Each row below holds a small network's activations on one input, seen along a few directions.
Each table varies a few parts of the input and shows all the possible inputs, shuffled.
A made-up example of a description, with smaller parts first: values(3) and (point or ring(9) or (line(4) and ring(5))).
Shared parts are said once, and a part with two or three values counts as separate values.
In the rows, zero is written as 128.

Other details of the inputs vary at random and push rows far along two fixed directions, the same in every table; ignore that.
To show where, the next rows are all for the same input, with only those details redrawn:
[133 113 134 132 123 134 129 130 128 135 111]
[132 112 134 131 123 134 130 130 128 135 110]
[117 144 124 120 124 124 119 140 140 116 159]
[130 110 133 130 123 136 130 130 128 135 108]
[132 112 134 130 124 135 130 130 128 135 111]
[133 114 134 133 123 133 129 131 127 136 111]
[115 142 124 119 124 126 119 139 142 115 157]
[200 170 153 225 127  55 132 156  96 165 172]

A family of inputs:
x1: [132 115 137 131 130 130 129 132 130 138 109]
x2: [128 108 152 118 128 124 136 106 119 130 115]
x3: [133 108 127 132 119 132 129 129 118 131 113]
x4: [131 110 129 131 118 135 130 129 122 133 112]
x5: [134 114 134 132 123 132 129 130 128 135 112]
x6: [131 118 117 129 141 143 136 108 123 142 109]
x7: [129 121 132 127 121 132 139 130 125 136 106]
x8: [145 114 141 118 119 143 136 111 121 126 113]
x9: [112 147 118 113 123 124 127 138 134 113 152]
x10: [134 109 125 131 133 126 123 131 120 130 108]
x11: [114 150 106 123 141 130 123 114 143 109 155]
x12: [135 121 116 135 138 136 133 105 126 140 110]
x13: [115 135 113 113 126 124 113 138 134 110 157]
x14: [129 118 121 134 144 145 137 110 119 135 110]
x15: [112 155 130 113 133 120 127 141 146 121 149]
x16: [114 150 117 114 136 115 122 141 136 113 150]
x17: [133 126 147 124 122 133 122 112 109 133 110]
x18: [111 145 116 111 129 123 123 138 136 113 149]
x19: [111 148 108 120 144 135 123 117 136 108 156]
x20: [111 152 126 114 127 125 128 139 144 118 149]
- What is each input in this table made of? => values(3) or ring(5) or (values(2) and line(6))

A family of inputs:
x21: [124 126 134 118 122 128 122 129 125 125 130]
x22: [123 131 128 123 126 131 127 135 135 125 123]
x23: [119 131 128 124 127 132 127 137 131 131 126]
x24: [121 127 130 124 140 126 128 130 139 130 125]
x25: [121 131 129 124 127 129 127 136 134 126 125]
x26: [125 130 125 126 128 135 133 116 130 128 131]
x27: [120 126 125 122 127 128 130 136 127 125 127]
x28: [129 126 118 128 134 137 125 125 129 123 131]
x29: [122 118 125 125 137 129 124 129 139 125 131]
x30: [122 127 126 122 126 126 129 135 128 122 127]
x31: [124 126 124 120 124 125 128 133 130 124 125]
x32: [124 126 136 119 123 128 124 128 127 120 129]
x33: [127 136 122 126 136 135 129 126 130 127 125]
x34: [125 128 135 123 122 131 131 131 133 125 131]
x35: [119 126 125 121 126 128 129 136 126 126 127]
x36: [195  85 150 193 136 117 157 114  80 182  42]
x37: [121 134 121 127 135 132 128 120 132 129 126]
x38: [123 127 124 121 125 125 128 133 130 123 125]
x39: [121 134 120 127 134 133 129 121 131 129 126]
x40: [125 123 125 127 124 131 124 135 133 122 130]
x41: [126 131 127 123 130 132 125 116 122 123 131]
x42: [121 129 119 124 136 129 130 120 128 125 127]
x43: [121 129 118 125 134 129 130 119 127 125 128]
x44: [196  76 156 195 123 115 148 124  88 184  45]
x45: [123 130 117 126 133 129 131 120 125 126 128]
x46: [122 121 125 126 124 134 123 136 130 127 131]
x47: [125 125 135 117 121 127 123 126 128 121 128]
x48: [121 134 122 126 137 132 128 121 134 128 126]
x49: [124 129 127 124 130 131 126 114 123 125 131]
x50: [180 212 145 210 126  45 125 165 107 146 235]
x51: [122 132 129 124 127 130 127 135 135 125 124]
x52: [123 130 128 123 131 130 125 113 124 124 133]
x53: [123 121 125 127 125 134 124 136 131 126 131]
x54: [125 128 134 121 121 132 132 130 135 124 129]
x55: [125 126 135 119 122 129 124 128 127 120 128]
x56: [185 207 135 214 127  41 117 169 108 144 232]
x57: [122 122 136 119 136 124 124 123 131 124 131]
x58: [128 125 117 128 132 137 125 124 129 124 130]
x59: [123 126 134 122 122 134 131 131 132 128 131]
x60: [127 122 124 127 123 132 123 135 134 122 131]
x61: [126 125 134 117 121 127 122 127 127 123 127]
x62: [123 124 117 129 132 135 125 119 131 126 131]
x63: [121 123 127 122 139 122 130 129 133 126 127]
x64: [127 130 127 120 131 134 125 118 123 122 129]
x65: [124 125 135 123 135 127 131 125 139 128 134]
x66: [124 127 125 122 125 127 129 135 129 122 126]
x67: [122 125 136 120 123 130 124 129 124 125 130]
x68: [124 122 125 126 124 132 123 136 133 123 130]
x69: [124 125 137 120 123 128 124 129 126 122 129]
x70: [123 131 128 123 125 128 126 134 136 127 123]
x71: [126 131 125 124 128 137 133 118 130 127 131]
x72: [123 136 120 126 134 134 128 123 131 128 126]
x73: [126 127 133 120 120 131 130 128 136 125 129]
x74: [126 125 116 129 131 136 125 122 129 125 131]
x75: [129 133 126 124 130 136 132 120 130 126 132]
x76: [122 126 126 122 126 127 130 134 129 121 125]
x77: [193  83 162 192 135 115 151 104  80 183  45]
x78: [127 131 118 123 136 132 131 125 125 123 126]
x79: [123 131 127 122 125 128 125 135 134 129 124]
x80: [126 127 133 121 120 134 131 130 135 124 130]
x81: [125 125 116 130 131 135 125 121 130 126 132]
x82: [129 131 128 121 133 133 126 119 123 122 130]
x83: [125 135 121 125 135 136 128 125 131 127 125]
x84: [126 122 124 126 123 130 123 133 134 124 129]
x85: [127 127 132 120 119 131 129 129 135 127 129]
x86: [124 127 124 120 125 125 128 135 128 126 126]
x87: [127 127 132 120 120 131 129 130 134 128 130]
x88: [122 127 124 121 126 126 128 135 127 126 127]
x89: [121 131 128 122 126 130 125 136 133 130 125]
x90: [122 126 135 119 123 129 123 130 123 125 132]
x91: [129 133 126 123 131 137 133 121 131 125 132]
x92: [125 128 133 121 121 132 130 131 132 129 131]
x93: [125 131 127 125 131 133 132 116 133 127 132]
x94: [124 121 124 124 124 133 122 135 131 127 130]
x95: [123 130 127 121 125 129 125 134 135 128 123]
x96: [119 130 129 123 127 133 127 136 133 129 125]
x97: [125 126 134 117 121 126 122 128 126 124 130]
x98: [124 131 117 125 133 130 131 122 125 124 128]
x99: [124 125 117 129 134 134 124 121 133 125 132]
x100: [123 130 125 124 129 135 132 115 133 127 132]
- What is each input in this table made of? => values(5) and (point or line(6) or ring(9))
- Changing only the values(5) part turns x67 into x27. The same change can be made to x97. Which row results? => x86
- Changing only the values(5) part turns x26 into x49. The same change can be made to x80. Which row results? => x55
- Start at x99 and move only the line(6) part, one step at a time. The first step leads to x62. Which rows follow, in order? => x81, x74, x58, x28
- Change only the values(5) part in x21. List by row number the other rows that result. => x88, x89, x92, x94

A family of inputs:
x101: [139 121 142 141 117 131 126 137 132 139 130]
x102: [144 118 128 134 119 126 122 140 129 127 125]
x103: [131 133 136 135 126 122 136 141 138 137 112]
x104: [137 124 118 140 139 126 132 105 125 139 124]
x105: [ 69 199 106  80 124 122 107 160 177  85 230]
x106: [136 125 155 135 124 114 129 136 122 139 127]
x107: [136 137 122 143 142 127 123 111 117 136 123]
x108: [133 118 146 131 120 115 126 137 113 136 125]
x109: [138 123 153 136 126 111 130 135 125 134 119]
x110: [ 72 189  84  80 143 131 111 129 168  69 235]
x111: [140 121 139 140 119 127 126 137 136 132 126]
x112: [138 128 118 137 142 125 130 108 123 143 122]
x113: [137 136 122 144 145 133 131 115 116 133 126]
x114: [138 117 141 123 125 114 125 137 121 127 114]
x115: [135 124 119 151 138 121 139 105 121 133 120]
x116: [148 139 156 129 109 124 140 109 112 132 129]
x117: [132 131 130 140 122 118 134 145 123 142 124]
x118: [138 133 119 140 144 134 138 115 119 131 128]
x119: [136 130 125 130 127 120 133 146 131 132 113]
x120: [139 117 134 143 113 129 124 139 121 136 130]
x121: [134 114 140 132 120 113 125 138 110 130 116]
x122: [ 41  51  99  13 136 243 120  73 159  93  23]
x123: [137 127 118 139 145 132 140 115 121 130 131]
x124: [133 131 123 140 121 116 132 147 121 135 119]
x125: [140 116 126 141 113 125 122 141 120 129 128]
- What is each input in this table made of? => point or ring(9) or (values(3) and ring(5))
- What sort of input is x108? => values(3) and ring(5)
- Change only the values(3) part in x117. List by row number the other rows that result. => x108, x120
